cols: P A M D C F
[144  93 132 139 189 139]  ketaf
[127 139 132  93 119  91]  vol
[171 144 123 129 172 187]  zuden
next: [ 93 132 139]
[189 139]
at: [139 132  93]
vol, 2
next: [139 132  93]
[119  91]

cols: J T B G L
[ 82 103  98 137 127] -> meka
[117 130  82 124 124] -> dibo
[ 82 103  98 137 124] -> Vozov
[ 82 117 130 124 127] -> pani
[ 82 121 123 125 135] -> Nuvop
[ 82  63  80 104 193] -> soza
[ 82 145 152 130 122] -> pevun
[ 82  98 103 137 124] -> Bofu
asked: [ 82 103  98 137 127]
meka
asked: [ 98 103]
Bofu
next: [145 152]
[130 122]
asked: [ 82 117 130 124]
pani
at: [103  98 137 124]
Vozov, 2

cols: N K S Q U R E W H
[118 159 158 127 101 106 148  94 159] = nagit
[148  97 159  85 134 127  94  96 142] = gug
[118 159 134  85  96 105 127  94 159] = Rodob
col: [159 134]
S
at: [159  85 134 127  94  96]
gug, 3
at: [148  94 159]
nagit, 7

cols: puvi danil Kemu Bez luk zadid gami kedu vid
[108 107 125 116 182 132 169  89 119] = fofut
[125 116 184  67 141 162 156 118 122] = Budev
[160 157 104 128 172 108 124 128  95] = muf
col: [162 108]
zadid
next: [104 128]
[172 108]
asked: [108 107 125 116 182 132]
fofut
next: [157 104]
[128 172]
at: [125 116 182]
fofut, 3

cols: ses zalop vami vemi lera labiv
[172 119 109 165 108 117] = zote
[136  83 145 130  79  77] = vebo
[171 105  87  83  79  97] = mefi
[166 145 152 169 170 109] = leli
[121 145 148 123 115 143] = bero
[ 82 136  83 143 119  99] = sel
[138 154 135 135 138  93] = Zikim
[144 138 161 155 148 141] = milif
[110 129  66 152 143 123] = tero
[144 138 146 155 148 141] = Mag
col: [119 138 148 143]
lera
asked: [136  83 143]
sel
asked: [108 117]
zote
asked: [144 138 146 155 148 141]
Mag
next: [172 119]
[109 165]
asked: [138 161 155 148 141]
milif

cols: Y V Z X
[135 122 122 129] -> saf
[133 119 119 127] -> zof
[113 137 130 141] -> zibep
[113 137 144 117] -> Kob
[135 133 123 121] -> Verit
[135 133 133 121] -> mugap
asked: [135 133 133 121]
mugap
col: [119 137]
V
at: [137 144]
Kob, 2
asked: [133 121]
mugap
asked: [113 137 144 117]
Kob

cols: soz bave fol rut vonav desu zomu fir
[107 135 119  72  71 151  97  49]  tuno
[131 126 133 134 131 126 132 136]  Rekud
[129 128 130 131 136 126 130 139]  vogak
[149 122 136 171 172 108 150 190]  Govoz
[122 126 126 116 116 134 121 114]  Mep
[145 124 136 166 168 108 151 185]  bufum
next: [122 136]
[171 172]
at: [126 116]
Mep, 3

cols: suf Fil til zesu
[ 86 137 170 115] = Faror
[180  99 145  71] = fek
[135  61 112 113] = nuvo
[135 170 137  83] = tusu
[108 185 123  97] = liso
asked: [170 115]
Faror
col: [145 112 137 123]
til
asked: [ 86 137 170 115]
Faror
asked: [108 185 123  97]
liso
asked: [137 170]
Faror

cols: Dagu guto poro neto
[173  51  65 147] = suso
[ 51 173 171 179] = nosu
[160 166  80 162] = zerob
[124  64  90 179] = Tagav
[155 141 171 105] = kaza
asked: [51 65]
suso
asked: [173  51]
suso
asked: [155 141 171 105]
kaza
asked: [124  64  90 179]
Tagav
at: [160 166  80]
zerob, 1

cols: Repe radit tomi pizi
[130 115 166 204] : fub
[ 85 171 152 116] : ges
[147 128  86  70] : tavi
asked: [130 115 166 204]
fub
asked: [128  86]
tavi
asked: [166 204]
fub
asked: [147 128  86  70]
tavi
col: [204 116]
pizi

cols: lezog kulug dumen seg nar Suzas
[197  80  92 131  63 176] -> Basi
[ 79  92  80  63 131 176] -> duvon
[184  82  95 123  71 205] -> difi
at: [ 80  92 131  63 176]
Basi, 2
at: [79 92]
duvon, 1
col: [ 79 184]
lezog
next: [197  80]
[ 92 131]
next: [92 80]
[ 63 131]
asked: [ 80  92 131  63 176]
Basi

cols: bos Vitod saru Zozi lodon nas Dag Pef Zeg
[167 145 173 132 141 178  93 121 190]  domi
[167 145 173 132 141 178 109 121 190]  benur
[167 145 173 132 144  97 113 114  65]  zuse
[133 177 152  87 140 164 140 136 118]  suv
[140 165 140 144  64  72 187 175  99]  lezim
asked: [167 145 173 132 141 178  93 121 190]
domi
col: [144 140  64]
lodon
col: [121 114 136 175]
Pef
next: [140 164 140]
[136 118]

cols: rumam Tepi Nuvi vazo
[202 115 181  92] = setin
[189 170 134 100] = Vem
[105 134 170 119] = fupos
[148 134 170 119] = gufe
[105 134 111 128] = paf
asked: [105 134 170 119]
fupos
asked: [148 134 170 119]
gufe
asked: [170 134 100]
Vem

cols: Nak fida gusot dipum
[ 86  87 163 199] -> mibev
[107 141 131 122] -> Kup
[ 95 122 199 163] -> Zubeb
[107 141  92 122] -> Viv
[142  92 131 181] -> Vule
[ 85  95 187 114] -> Peka
at: [163 199]
mibev, 3
at: [ 85  95 187]
Peka, 1
col: [199  92 131]
gusot
asked: [141  92]
Viv
asked: [ 86  87 163 199]
mibev

cols: laper dapob Bibat lomaf divet bukov
[ 92 114  79  91 124 101]  Seri
[ 56 166  98 103  82 150]  Pobu
[129 104  97 114 135  97]  Lep
[145  87 109 121 146  88]  selan
[141  92 126 126 144  99]  ret
[115 167 193 190  77 185]  teti
[ 67 130 129 188 156  70]  vuno
[124 122 136 140 115 126]  mit
[188  67 129 130 174  77]  debos
[113 142 200 203  75 169]  mas
col: [79 98 97]
Bibat
col: [129 136]
Bibat
at: [130 174]
debos, 4
at: [188  67 129 130]
debos, 1

cols: ver Bedu tak gufi
[146 142  72 132] -> Dolet
[146 116 132 131] -> nazep
[146 154  79 137] -> luzi
[146 144  71 134] -> Ravon
[146 144  74 132] -> gonok
col: [132  79  71]
tak
asked: [144  71 134]
Ravon

cols: riv lan sekez kavu nud
[171  96 151 127 164] -> rep
[ 57 166 152  65  65] -> somor
[ 57 166 152 111  65] -> ripid
[ 57 166  86 127 193] -> Bip
asked: [ 57 166 152 111  65]
ripid
asked: [ 57 166 152  65  65]
somor
next: [166  86]
[127 193]
asked: [166 152  65]
somor
at: [166  86 127 193]
Bip, 2

cols: bavo Nenu Keb lilu
[133 117 115 205] : Zipob
[122  98 182 177] : nofav
[118  95 160 191] : gefe
[175 173 119 171] : zizef
[148 132 202 148] : puvus
[123 104 131 203] : Gemuk
[174 168 176 142] : kotir
[151 103 137 201] : sep
[157 150 103 194] : modon
[126 108 124 205] : ledu
col: [205 177 191 171]
lilu
at: [150 103]
modon, 2
asked: [175 173 119 171]
zizef
col: [133 122 118 175 148 123 174 151 157]
bavo

